A small network was shown many inputs. Here are its activations along a few directions, one row for each input.
Each table varies a few parts of the input and shows all the possible inputs, shuffled.
Descriptions start from the smaller parts, as in this example, which fits no table here: one of 3 separate values, together with either a single point or one of 11 places along a line or (one of 6 places along a line, together with one of 8 places around a ring).
Shared parts are said once, and a part with two or three values counts as separate values.
In the rows, zero is written as 128.

A family of inputs:
x1: [101 153  80 121  98 116  92 129 155 168 168 150 178 107 108 107  84]
x2: [163 153 146 131  66  61 139 153 127 163 134 184 168 116 114 162 159]
x3: [121 139 105 118  69 104 153 109 156 196 142 188 186 130 100 127 103]
x4: [175 132 123 190 112  75 112 145 148  71 138 121 122 157 161 151 161]
x5: [ 75  90 109  67 172 190 143 100 139 114 115  90  96 114 116  96 102]
x6: [ 93 126 163  99 151 193 193  85 117 164 106 158 129 115  75 118 104]
x7: [158 145 185 137 145 184 200  94  94 127  90 101 106 171 119 136 123]
x8: [103 120 177  80 118 157 161 130 132 216 108 174 178 106 134 107 101]
x9: [135 152 159 163 180 196 138 123  91 109 122  90 111 140 110 107 123]
x10: [147 107 147 138 182 184 144 117 122 101  90  79  75 149 127 125 140]
x11: [102  94  61  84 110  90 102 131 178 142 154 126 148 119 115 126 101]
x12: [177 122  98 156 104  79 113 144 128  59 146  87 110 157 167 164 163]
x13: [ 73  90 135  63 156 156 103 140 140 172 122 135 164  96 144 113 127]
x14: [178 148 214 145 122 140 165 143  69 127 100 148 131 162 170 155 169]
x15: [111 103 175  99 133 102  86 174 114 151 105 141 125 100 191 133 158]
x16: [122  80 175  77 151  82  74 173 109 135 119 147 116  95 169 127 162]
x17: [133 100 106 131  95  39  79 165 151 115 144 145 144 105 148 128 151]
x18: [ 92 111  59 112 101 109 105 124 176 160 154 144 176 104 126 128 123]
x19: [135 173  86 209 113 134 132  93 119  90 157  97 116 162 101 118 107]
x20: [144 142 188  92 149 111  69 180  84 170 127 167 113 100 143 136 144]
x21: [165 119 180 126 147 142 111 158 102  89  85  98  97 153 192 146 169]
x22: [131 114  74 179 126 120 142  98 151  55 145  74 119 141 103 121 136]
x23: [164 150 198 151 139 152  96 163  70 100 118 127  99 130 152 132 162]
x24: [ 98 174  56 155 132 159 148  91 160 136 155 114 135 108  96 109  64]
x25: [197 169 140 175  66  93 165 127 103 110 128 149 136 169 138 174 168]
x26: [ 77 108  38 141 129 117 146  85 168  95 147 108 128 121 100 105  89]
x27: [151 168 113 130  92  70  79 163 123 144 167 157 147  87 122 155 149]
x28: [ 80 147 124 105 181 196 136 107 107 143 121 118 113 122  95  94  74]
x29: [ 75 129  48 127 126 141 142  73 168 103 145 106 131 117  91 135 108]
x30: [130 128 106 131  98  50  85 158 148 126 138 141 156 124 158 146 155]
x31: [ 94 127 147  63 153 162  89 150 112 193 137 149 127 108 115 112  87]
x32: [ 61 100 113 111 175 173 141  95 129 128 107 121 111 122 118 103 102]
x33: [156 157 123 193  95 130 197  76 126 100 136 122 130 155  75 144 134]
x34: [176  89 178 127 165 120 104 167 100  85 107 112  80 157 179 138 163]
x35: [186 174 134 202 106  91 105 153 122  86 158 130 121 151 144 140 136]
x36: [145 136 228  88 103 100 139 164 102 183 103 181 137 111 151 137 155]
x37: [127 137  77 191 112 125 145  89 155  75 131  79 115 154 125 130 127]
x38: [139  92 127 133 189 170 141 113 101  94 110  74  77 166 146 117 134]
x39: [101  66 134  53 158 152 102 157 155 174 111 134 133  88 134  96 111]
x40: [126 155  93 128 100 155 203  81 167 148 129 150 136 130  48 122  95]
Q: The inputs of x37 and x19 match in every part but one. If x15 is changed in the same way as x37 into x19, which row does it become?
A: x20
Q: The inputs of x27 and x17 match in every part but one. If x35 is changed in the same way as x27 into x17, which row does it become?
A: x12
Q: What do these inputs look like to the network?
A: one of 2 separate values, together with one of 4 places along a line, together with one of 5 places around a ring
Q: Change only the choice among 2 separate values in x22. List by row number the other rows that result.
A: x38
Q: Change only the place on the ring of 5 in x9. List by row number the other rows that result.
A: x20, x23, x28, x31

A family of inputs:
x41: [ 85 120  57  85 112 143 115 110 173 175 159 133 150  95  57  98  69]
x42: [113 109  86 140 186 223 194  66 147 107 116  77 106 148  58  99  83]
x43: [166 113 248  98 152 118  95 191  58 169 106 166 123 143 180 145 183]
x44: [176 162 130 215 111  79 102 137  96  61 138 106 110 176 198 158 178]
x45: [ 40 101 154  49 170 214 136 113 127 213 107 151 139 102  99  89  70]
x46: [191 148 147 145  82  54  71 191 115 126 144 141 137 135 178 153 162]
x47: [201 147 172 186 133 123 142 117  61  53 108  83  76 203 171 165 187]
x48: [193 181 155 185  58  51 140 155 125  87 123 144 138 133 178 168 164]
x49: [ 95 125  69 137  96 138 173  81 194 149 136 147 155 109  50 100  73]
x50: [ 93 116  47 161 159 179 155  76 167 115 161  98 145 125  63  99  90]
x51: [149 122 187  98 119  63  86 193 109 107 115 146 114  88 203 151 183]
x52: [ 32  94  84  37 158 150 128 108 167 175 123 144 143  80 101 112  94]
Q: What do these inputs look like to the network?
A: one of 2 separate values, together with one of 6 places along a line
Q: The inputs of x46 and x44 match in every part but the place on the line of 6. If x41 is changed in the same way as x46 into x44, which row does it become?
A: x50
Q: Change only the choice among 2 separate values in x51. List by row number the other rows that result.
A: x52
Q: Change only the choice among 2 separate values in x48. List by row number the other rows that result.
A: x49

A family of inputs:
x53: [180 177 131 180  86  89 141 128 118  99 134 129 135 153 139 148 145]
x54: [176 168 195 176 108 114 154 136  85 131 116 147 118 151 153 153 154]
x55: [ 93 112  75 126 111 134 185  74 181 138 132 138 154 125  71 109  91]
x56: [170 105 199 131 147 103 103 170  82 104 107 107 106 150 193 148 186]
x57: [171 146  93 178  90  76 113 138 136  80 147 115 135 151 147 153 152]
x58: [ 78 110 141  55 145 137  93 165 148 208 133 174 157  76 121  97  94]
x59: [176 141 202 147 113 118 125 154  70 116 119 138 122 159 170 150 167]
x60: [166 126  72 178 102  61  81 143 155  64 157 101 125 135 160 136 160]
x61: [ 76 112  93 102 145 194 189  75 166 148 112 137 134 119  43 100  69]
x62: [ 91 128  64 142 186 201 133  90 135 103 140  85 100 127  91  98  86]
x63: [161  92 182 110 151 105  85 173  92  87  99 104 100 149 218 155 193]
x64: [ 94 123  49 150 135 147 131  84 168 116 145 104 132 135  88 111  97]
x65: [ 71 111 137  49 119 112  99 150 138 188 137 171 159  73 128 122 119]
x66: [175 180 167 183  94 104 156 129 102 128 118 141 120 148 136 152 141]
x67: [ 90 106 155  30 131 113  89 170 124 209 132 173 145  81 130 127 122]
x68: [ 79 110  94 109 185 239 170  69 149 130 121  85 107 118  60  88  71]
Q: What do these inputs look like to the network?
A: either one of 3 separate values or one of 5 places around a ring or one of 8 places along a line
Q: A walk changes only the place on the ring of 5. It starts at x55 and steps to x64. List the rest of the walk in order.
A: x62, x68, x61

A family of inputs:
x69: [139  93 218 132 183 207 147 132  48 118  76  88  80 174 164 123 139]
x70: [142  56  99 104 103  47 102 161 189 113 134 122 139  86 145 125 140]
x71: [ 90 112  84  84  90  68  65 142 124 105 189 117 138 112 121 165 164]
x72: [ 88  60 189  75 142 166 169 138 153 158  62 161 131 105 106 106 123]
x73: [197 248 196 203  39  59 122 173 105 181 135 213 167 130 130 149 112]
x74: [167 130 174 146 184 198 178  88  63  97  94  85  48 180 107 121 123]
x75: [ 53  98 180  62 124 187 143  94  81 172 131 145 149 118 115 124 138]
x76: [169 202 179 155  15  48 165 113  83 157 163 201 186 137 121 202 171]
x77: [ 59 132  36 153  98 109 155  76 133  98 166 114 145 135  98 142 102]
x78: [182 143 108 194 166 205 181  74  91  72  94  55  93 170 112 139 132]
x79: [ 96 137 179  74 183 162  74 205 100 182 142 165 135  91 129 101  99]
x80: [191 103 118 156 150  93  69 152  97  65 135  62  87 157 197 146 189]
x81: [ 82 145  69 127 107 156 182  58 115 134 135 102 158 143  63 137 100]
x82: [237 203 232 226  67  57 173 148  53  93 103 136 116 176 178 173 188]
x83: [134 100  79 135 112 159 208  82 198 122  89 115 156 127  77 107  89]
x84: [146 148  89 131 124  97  26 172 146 157 177 117 138  77 141 113 111]
x85: [113 159 135  93 134 117  32 202 133 159 145 151 113  65 166 116 117]
x86: [108  49 184  45 160 121 144 156 158 168  88 157 160  98 168 111 121]
x87: [124 190 144 113 150 206 136  95 150 185 139 143 108 121  84  86  54]
x88: [109 171  44 191 133 144 114 121 168 133 169 125 132 129 108  87  63]
x89: [139 102 227 107 207 169 119 160  64  90 108 101  92 147 195 124 178]
x90: [174 100 149 108 165 111  75 188  80  89 106  88  74 168 217 145 198]
x91: [129 173  51 181 139 111  65 127 167 139 171 123 142  94 123  90 100]
x92: [ 48 111 167  42 167 133 105 133  89 165 123 157 153 116 135 162 155]
x93: [120  73  40 166 118 107 187 105 207 106 130 125 143 138 101 102 102]
x94: [205 156 199 167  36  26 204 149 166 150 110 205 171 131 124 158 154]
x95: [104 141 181 100 155 225 103 155 109 201 132 156 127  93 103  90  88]
x96: [ 77 126  43 132  96  78 104 100 133  88 177 123 150 128 108 135 141]
x97: [123  91 140  84 132 160 198  90 175 149  78 145 127 118  68 111  83]
x98: [133 197  82 160 135 195 150  96 158 167 150 106 136 113  77  90  55]
x99: [ 74 155 131  83 130 179 169  43 119 150 125 143 122 134  73 143 114]
x100: [161 119  75 221 166 152 155  98 115  50 137  66  80 191 146 134 142]
x101: [170 124  94 206 156 112 100 106 122  44 130  61  96 179 183 125 160]
x102: [126  61 127  57 116  82  94 188 188 134 101 153 131  93 164 145 150]
x103: [129  83  57 145 111  78 126 124 224  80 129 128 164 124 113 108 128]
x104: [ 72 115 110  47 117  84  66 164 106 138 135 155 120 111 147 172 186]
Q: What do these inputs look like to the network?
A: one of 4 separate values, together with either a single point or one of 8 places around a ring
Q: The inputs of x70 and x71 match in every part but the choice among 4 separate values. If x93 is changed in the same way as x70 into x71, which row does it become?
A: x77
Q: A walk changes only the place on the ring of 8. It starts at x78 and steps to x100. List the rest of the walk in order.
A: x101, x80, x90, x89, x69, x74

A family of inputs:
x105: [129 131 142 105  93  75  81 149 112 130 152 154 156 127 152 143 165]
x106: [134 139  92 177 107  94 122 128 160 122 164 137 160 149 115 137 137]
x107: [107 142 189  88 116 105 111 164 114 219 138 172 168  97 122 127 141]
x108: [138 135 133 184 145 156 140 100 124  88 145 106 118 165 133 132 147]
x109: [132 141  81 136  92 122 184  84 160 134 125 163 146 109  63 126  92]
x110: [123 133  80 166  84 117 160 103 150 127 137 150 149 122 101 120  92]
x111: [128 113 191 102 154 141 131 145  90 133  94 158 109 142 162 132 141]
x112: [ 48  87  48  48 148 160 107 113 196 168 151 119 132  73  95  91  67]
x113: [162  86 164 111 136 121 128 146  85 101 102 108 106 146 160 140 160]
x114: [142 137 212  88 155 178 132 164  87 168 105 148 122 109 139 128 123]
x115: [127 167 130 139 126 187 194  74 134 125 119 103 111 157  74 132 108]
x116: [147 119 147 154 152 111 107 141  94  96 133  86  87 153 161 152 178]
x117: [165 113 128 166 138 126 145 123 126  67 107  78 100 142 173 143 149]
x118: [165 151  85 156 107  73 107 151 148  93 133 120 143 120 158 134 131]
x119: [116 153 127 173 129 174 169  87 110 113 134 104 117 163 107 120 108]
x120: [142 154 156  93 107  98  84 160 131 182 112 174 141 118 151 120 132]
x121: [ 52  66  90  73 204 209 125 108 157 141 106  86 115  98  86  94  82]
x122: [150 139 110 145 112  58  78 164 125  96 147 138 123 116 151 133 151]
Q: The inputs of x115 and x109 match in every part but one. If x119 is changed in the same way as x115 into x109, which row does it become?
A: x110
Q: What do these inputs look like to the network?
A: one of 2 separate values, together with either a single point or one of 8 places along a line
Q: Change only the choice among 2 separate values in x105. List by row number the other rows that result.
A: x113
